Here are a small network's activations along a few directions, averaged over the inputs that share one value of a field.
Values that are neighbours, or in one group, have similar rows; names and order tell nothing.
Random noise pushes rows far along 5 fixed directions. That doesn't count. These rows show it; they differ only by the noise:
[-261 -160  -28    3 -106 -473  226  -84  -87  100 -217  -85 -240 -158
  -50 -114   58   44  165  214 -366]
[ -74 -123   45  180  141 -199   42  139  -93  538  110   64  300 -155
  -73 -142  190    2   74   69   18]
[  67 -205 -131 -300   68   78 -260 -342  182 -264 -138  272 -427 -412
    6   84 -355 -145  434  260  -51]
[ 279   19 -401 -618 -137  812  -69 -686   11 -249 -143  237 -443 -266
   23  650 -532 -240  418  361  327]
[-129 -184  -97 -246  -46 -322  -99 -287  163 -228 -300  166 -441 -384
   51  -81 -231  -24  370  289 -343]
[-311   50  -16 -223 -376 -523  150  -59   91  -61 -401   21   88 -328
  252 -182  -23  373  144  244 -666]
[ -65  102 -113 -170   46 -328 -148  -98  200  551 -205  369  443 -392
  242 -211   44  107  164  222 -125]


Field RANE:
gotu: [-141  449 -303 -225 -765  700  688 -452 -448 -480 -192 -509 -756  343
  116  863 -343   -3  -34  214 -152]
vubu: [ 136  237 -105 -289   43 -227 -293 -204  435 -118 -291  247  229 -170
  309 -165 -320   34  -42  -69   49]
zuba: [ 237 -294  175  159  613   57 -609  177  414 -379  305  140 -319  -89
 -188 -240 -290 -442    9 -174  483]
lan: [ -87 -120  -98 -282  -61  -90 -212 -246  168 -121  -94  179 -125 -380
  171  -17 -108  114  234  119 -251]
debu: [  86 -323   -3 -256  -28  -86 -513 -193  517 -912  -42  212 -355 -584
  119  -59 -554   20  234   16 -391]
bepi: [-144  377  170  -22 -267 -483 -211  347  313 -183 -163   45  436  -14
  386 -362  -37  343 -336 -139 -245]
teve: [ 146 -334  216  -27  217  207  -24 -188 -108 -743  -11 -184 -625  186
 -387  131  -64 -104  199  -44 -126]
teman: [ 121  355   26   62 -160  579  377  147 -242 -324   78 -359  -86  775
 -203  318  257  -78 -268 -249  376]
rab: [ 174  146 -108 -209  -23  212  -75   38   83  323  134   89  737  -41
  120  154 -102  189 -298 -257  165]
dem: [  30  239  -10 -119 -221  -96 -117  -95  251 -825 -216  -14 -617  -64
  277  -20 -299   63  193   86 -291]
vome: [ 120  -93  283  355  189  146 -781  479  292 -438  387  205   42 -242
  249 -329 -237  117   96 -214   -4]
per: [-144  254  -93   -4 -210   63  449   91 -229  847 -113   52  815  139
  124  -39  502  373 -322   -3 -109]
dib: [ 145  104  -75 -727   42 -246 -393 -388  495 -718 -681  515  -58  -64
  375 -245 -177   88  189   68 -383]
tiso: [ 102 -261  290   31  595 -403 -558  167  412  -28  -59  533  273 -174
  -61 -662  289 -145   15 -118   64]
kade: [ 103  374 -513 -188  -35  172 -255 -463  118  711  -63  365 -192  -94
  216  227 -222 -278  134  302  475]
The values of RANE form a line.
Going along RANE from teman by way of its neighbour dib, in what order are vubu, debu, vome, per, kade met? -> per, debu, vubu, vome, kade
Name the neighbours of bepi, in listed order. -> zuba, dem
What is the length, in steps, of the shortest route from gotu to lan? -> 8

Field VUD:
lide: [ 161  265 -132 -293  -12   83   94 -163   20  187 -269  133  373  146
  121   72  178   68  -63   42   47]
sud: [   7  155   71 -412 -220 -213 -317  -18  255 -118 -280  345  520 -262
  330 -327  179  509   68  196 -431]
bur: [  92 -344  -94 -125  177  -52 -156 -201   49   10   -7  189 -111 -211
 -115  -74 -153  -58  139   31    4]
fenis: [   8  -15   55   71 -187  219  -16  155  -72 -202  247 -169   -7  -92
   59  240 -127   14   20   25   19]
rogus: [ -64   63  -55   -1 -262  238  774 -311 -408 -483 -154 -724 -789  616
 -429  432   85 -187 -216  -40   37]
baf: [-249    1 -194 -195 -297 -297  319 -369  -72  -37 -380 -226 -461 -248
  119  231 -175  -18  134  362 -393]
fova: [-371  -51    1  206  -51 -569  337   31 -201  866 -119  -18  317  -91
  -55 -255  449   -5  -44  115 -179]
nozi: [-183  389   85  -42 -236 -310 -305  372  354   61 -117  359  840 -312
  686 -354 -155  562 -152  -47 -452]
dati: [  22  545 -396 -115  109 -250  -31 -269  200  718 -325  339   47  137
  334  -63   97 -116  -42  108  220]
mele: [-134  -47   62  117  406 -832 -364   87  486   83 -215  300 -115  -49
   14 -636  -49 -235   20 -123  -23]
The values of VUD form a ring.
Name the neighbours of fova, in listed order. -> bur, baf
Name the neighbours of lide, in listed order. -> sud, rogus

Field KOF:
bona: [  30   -1  -36   12  -99  130  174  -54 -141  -77   23  -85  -54  155
  -85   84   19   19  -52  -69   21]
lofa: [ 171  -83  186  -15  -94  540  -62  152  -50 -710  234 -174 -141  141
 -122  197 -146   82  -25 -194   57]
zimiz: [ -32  -12  -47  -63  117 -144  -17 -125  107 -274 -109  -16 -434  140
  -42    5  -70 -245   -2    8   54]
laguz: [ -15 -177  -10   57  217 -111 -203  -20  111  236   73  186    3 -302
   17  -99  -36 -100  137   24   11]
futil: [  38  105  -88 -398 -235  190  -43 -198   87 -465 -282   60 -128   -1
  141  169 -288   93   85  155 -106]
bevot: [-180 -173  295  326   31 -333   82  416  -99 -261   67 -255  -99  197
 -143 -284  171  172 -105 -163 -294]
tidul: [  32 -199  154   95  -34  193 -105  124   -8 -325  196  -87 -170 -106
 -113   32  -97   10   94 -105  -27]
sida: [ -37  -40  -29   -4  -76  -10  119    9  -79  -11    9 -101  -31   31
   -2   63   24   77  -50  -21  -86]
bipa: [ -34  -27    8  -47  -17 -189 -101    0   86   74  -90   76   94 -237
   91  -82   -6   74  132  115 -180]
gev: [  -8  211  -63  -91 -211  210   55 -116  -33   69  -32  -12  138 -126
  141  154  -82  137   12  150  -34]
nov: [  -8  274 -182 -365 -414  108   87 -248   98 -196 -252   66  104  -92
  261  156 -193  206   12   97 -184]
The values of KOF form a line.
Name the neighbours of gev, in listed order. -> tidul, bipa
Name the neighbours of futil, in listed order. -> bona, bevot
Name the neighbours of zimiz, in listed order. -> lofa
